165  273  775  238  396   49  309  366  285  147
The entry just right of the smallest entry -> 309
The entry just left of 775 -> 273

Read these off the row that follows.
1) Read off the third entry.
2) Read off the entry just left of the smallest entry.
3) Read off the first entry from the right.
4) Read off the entry just left of 81.
[ 8 11 11 95 22 81 29  6 21 84 88 27]
1) 11
2) 29
3) 27
4) 22

[[-109.741, 0.654, -129.937, -185.164, -95.533, -27.343, -46.232, -62.789, -74.032, 150.258, -76.564], [28.102, -94.197, -34.226, -152.494, 60.206, 42.458, -182.697, -150.317, 24.488, 98.116, 66.030]]
The entry just left of 66.030 -> 98.116
The entry just left of -76.564 is 150.258
The entry just right of -95.533?
Answer: -27.343
The entry just left of the largest entry?
Answer: -74.032
The entry just right of -27.343 -> -46.232
The entry just right of -94.197 is -34.226
The entry just right of -46.232?
Answer: -62.789

arr =
[[ 45 -10  38 -49  46 -11 -12  33  36 -11  42  40 -13]
 [ 15  15  31 -51  14  17  17  21  36  17  13  13  20]
 [-30   3 -35  52 -30   4   4 -28 -36   4 -28 -26   4]
 [-23  -5 -35  53 -22  -5  -5 -26 -39  -5 -20 -19  -6]]
Counting starts at 0.
The entry directly above the smallest entry: -49
The entry in row 1 and column 1 is 15
Which number is the entry just right of 45?
A: -10
The entry directly above the largest entry is 52
The top-right entry is -13
The entry at row 1, column 0 -> 15
Which number is the entry just right of the smallest entry?
A: 14
The entry at row 2, column 0: -30
The entry just right of the largest entry -> -22
Which number is the entry in the bottom-right corner?
A: -6
The entry directly below 3 is -5
The largest entry is 53
The top-left entry -> 45
The entry at row 2, column 1 is 3
The entry directly below 33: 21
Which number is the entry in row 0 and column 2?
A: 38
Which number is the entry just right of 14?
A: 17
Which number is the entry in row 1 and column 2?
A: 31

M =
-43  -15  -38   38  -45  -50  -10  -20  -47   36   34  -54
 27    6  -41  -20   28   31    4    9   29  -18  -17   33
-28    3   48   16  -30  -33    5    2  -31   15   14  -35
-12   13   54  -15  -13  -13   12   12  -13  -15  -14  -14
-36   19  -17   -9  -38  -43   17   18  -40   -9   -8  -47
  1   31  -41    4    1    1   25   35    1    4    4    1
 27  -36   47    9   28   30  -31  -37   28    8    9   32
Counting starts at 0.
What is the entry just right of the largest entry? -15
What is the entry directly above 29? -47
The entry just right of -30: -33
The entry in row 1 and column 0 is 27
The minimum: -54
What is the entry just left of 30? 28
What is the entry directly below the smallest entry? 33
What is the entry in row 0 and column 0? -43
The entry at row 0, column 1 is -15
What is the bottom-left entry? 27
What is the entry in the bottom-right corner? 32
The largest entry is 54
The entry in row 0 and column 2: -38
What is the entry directly below -10? 4
The entry just left of the smallest entry: 34
What is the entry in row 2 and column 0? -28
The entry just right of 16: -30
What is the entry just right of 6? -41
The entry just right of -12 is 13
What is the entry in row 2 and column 2? 48
What is the entry just right of 47? 9

m = 27,-26,-8,-22,30,28,-18
The entry just right of the centre entry is 30
The centre entry: -22

[[ 44 -34  32 -33  29  27   9  71 -19  11  22 -49  -2 -19 -29]
 [ 13 -48  19 -18  39  71   4  53  11  -4  23 -48 -17 -14 -36]
 [ 32 -42  32 -34  34  38  11  67 -14   7  17 -57  -5 -18 -32]
 [ 37 -31  33 -42  25  20   9  71 -25  14  21 -54  -4 -22 -27]
 [ 31 -34  31 -39  30  33  10  69 -29   7  16 -56  -7 -22 -36]
 [ 31 -29  31 -42  24  26  12  72 -28  18  15 -50   2 -21 -24]
 [  7 -47  30 -21  36  69   5  55  10  -1  24 -48 -14 -17 -37]
 [ 20 -46  21 -24  34  62  10  61   6  -4  22 -55  -7 -15 -26]
 [ 27 -42  28 -31  34  47   9  66  -5   4  24 -63 -12 -15 -33]
 [ 24 -43  24 -31  47  58   8  63  -1   1  21 -54 -11 -19 -33]]
Read off the 3rd entry on the main diagonal.
A: 32
Read off the 3rd-last entry, reading row by row.
A: -11
The last entry, reading row by row: -33
The largest entry is 72
Read off the fourth-last entry, reading row by row.
A: -54
The entry just left of the largest entry -> 12
Read off the third entry in reading order.
A: 32
Read off the top entry of the column that holds the largest entry.
A: 71
Read off the top-right entry.
A: -29
The smallest entry in the first row is -49
Read off the first entry, reading row by row.
A: 44
Read off the entry directly above the smallest entry.
A: -55
The entry just right of the smallest entry -> -12
Read off the bottom-left entry.
A: 24
The fourth entry in reading order -> -33
The entry just left of 1 -> -1
The entry directly above -12 is -7
Read off the smallest entry in the first column.
A: 7
Read off the second-last entry, reading row by row.
A: -19
The second entry on the diagonal from the top-right corner -> -14
Read off the entry directly below -32.
A: -27
Read off the smallest entry.
A: -63
The entry just right of -50 -> 2
Read off the smallest entry in the last column.
A: -37
The entry directly below -25 is -29
The entry directly below 13 -> 32
Read off the third smallest entry.
A: -56
The entry directly above -39 -> -42
Read off the entry just right of the largest entry.
A: -28
The largest entry in the last row -> 63

A =
array([[3, 4, 4, 3, 4, 3, 4, 6, 3, 2, 6, 2, 3, 4, 4],
       [6, 4, 3, 3, 3, 3, 2, 2, 4, 7, 3, 5, 2, 5, 6],
       [4, 4, 4, 4, 3, 6, 4, 2, 4, 3, 2, 5, 7, 2, 2],
       [3, 3, 4, 7, 4, 1, 5, 4, 8, 5, 1, 7, 2, 5, 5],
       [3, 4, 4, 3, 4, 3, 4, 6, 3, 2, 6, 2, 3, 4, 4],
       [6, 4, 3, 3, 3, 3, 2, 2, 4, 8, 3, 5, 2, 5, 6],
       [6, 4, 3, 3, 3, 3, 1, 2, 4, 8, 3, 5, 2, 6, 7],
       [4, 4, 4, 4, 4, 5, 4, 2, 4, 3, 3, 5, 6, 2, 2],
       [4, 4, 4, 4, 3, 6, 4, 1, 3, 3, 2, 5, 7, 2, 2],
       [6, 4, 3, 3, 3, 3, 2, 2, 4, 8, 3, 5, 2, 6, 6]])
Counting starts at 0.
The entry in row 0 and column 1 is 4
The entry in row 0 and column 2?
A: 4
The entry at row 2, column 1: 4
The entry in row 0 and column 0?
A: 3
The top-right entry?
A: 4
The bottom-left entry -> 6
The entry in the bottom-right corner -> 6
The entry at row 2, column 0?
A: 4
The entry at row 1, column 1 -> 4
The entry at row 1, column 0?
A: 6

Read these off the array that follows. Counting starts at 0.
1) What is the bottom-right entry?
2) What is the entry in the top-left corner?
3) What is the top-right entry?
4) What is the entry directly above -11.356?
5) What is the entry directly below the smallest entry?
6) What is the entry just right of -12.054?
7) What is the entry at row 0, column 1?
8) What is the entry in row 2 and column 0?
[[-20.382, 12.265, -24.365, 12.982, -24.667, -15.693, 3.954, -18.874, -17.798, -9.232, 7.665, 17.565, 5.884, -10.464],
 [-19.013, 9.027, -22.554, 9.638, -22.728, -15.122, 1.823, -17.740, -16.702, -9.490, 5.053, 13.614, 3.633, -10.443],
 [-19.650, 10.578, -23.454, 11.249, -23.669, -15.429, 2.863, -18.279, -17.236, -9.377, 6.276, 15.535, 4.737, -10.427],
 [-6.274, -8.598, 10.441, -8.961, -0.477, 11.981, -0.958, -2.307, -15.526, 0.386, -4.187, -13.680, -19.940, -14.381],
 [-4.694, -20.787, 1.478, -21.219, 1.054, -4.863, -19.358, -6.702, -2.938, -8.554, -15.672, -29.207, -16.755, -8.004],
 [-4.504, -14.580, -12.616, -14.219, -2.529, -21.336, -23.365, -12.054, 8.034, -12.716, -12.670, -22.134, 1.258, 3.182],
 [-9.204, -9.676, 7.949, -10.105, -3.402, 10.127, -2.328, -4.815, -18.410, -1.597, -5.285, -14.516, -21.938, -17.160],
 [0.182, -14.702, 12.905, -15.091, 1.336, 15.464, 2.768, 6.487, -18.005, 0.562, -13.570, -11.356, -27.213, -15.941],
 [-5.247, -14.142, -12.427, -13.830, -3.405, -20.243, -22.120, -12.008, 6.102, -12.516, -12.370, -21.004, 0.026, 1.697],
 [-13.950, -4.929, 6.306, -5.068, -5.353, 8.340, -3.330, -11.115, -18.822, -1.515, 1.204, -15.167, -17.302, -16.603],
 [-18.364, 7.812, -21.559, 8.371, -21.806, -14.584, 1.153, -17.116, -16.276, -9.421, 4.125, 12.105, 2.664, -10.446]]
1) -10.446
2) -20.382
3) -10.464
4) -14.516
5) -22.134
6) 8.034
7) 12.265
8) -19.650

Read these off the row that follows.
1) Give the 3rd entry from the right.
2) Give the entry just right of 14.
3) Give the last entry.
4) Give the entry just right of the largest entry.
5) Give the 2nd entry from the left.
6) Give the entry just right of 2.
[22, 2, 63, 33, 52, 93, 14, 78, 27, 69, 41, 21, 43]
1) 41
2) 78
3) 43
4) 14
5) 2
6) 63
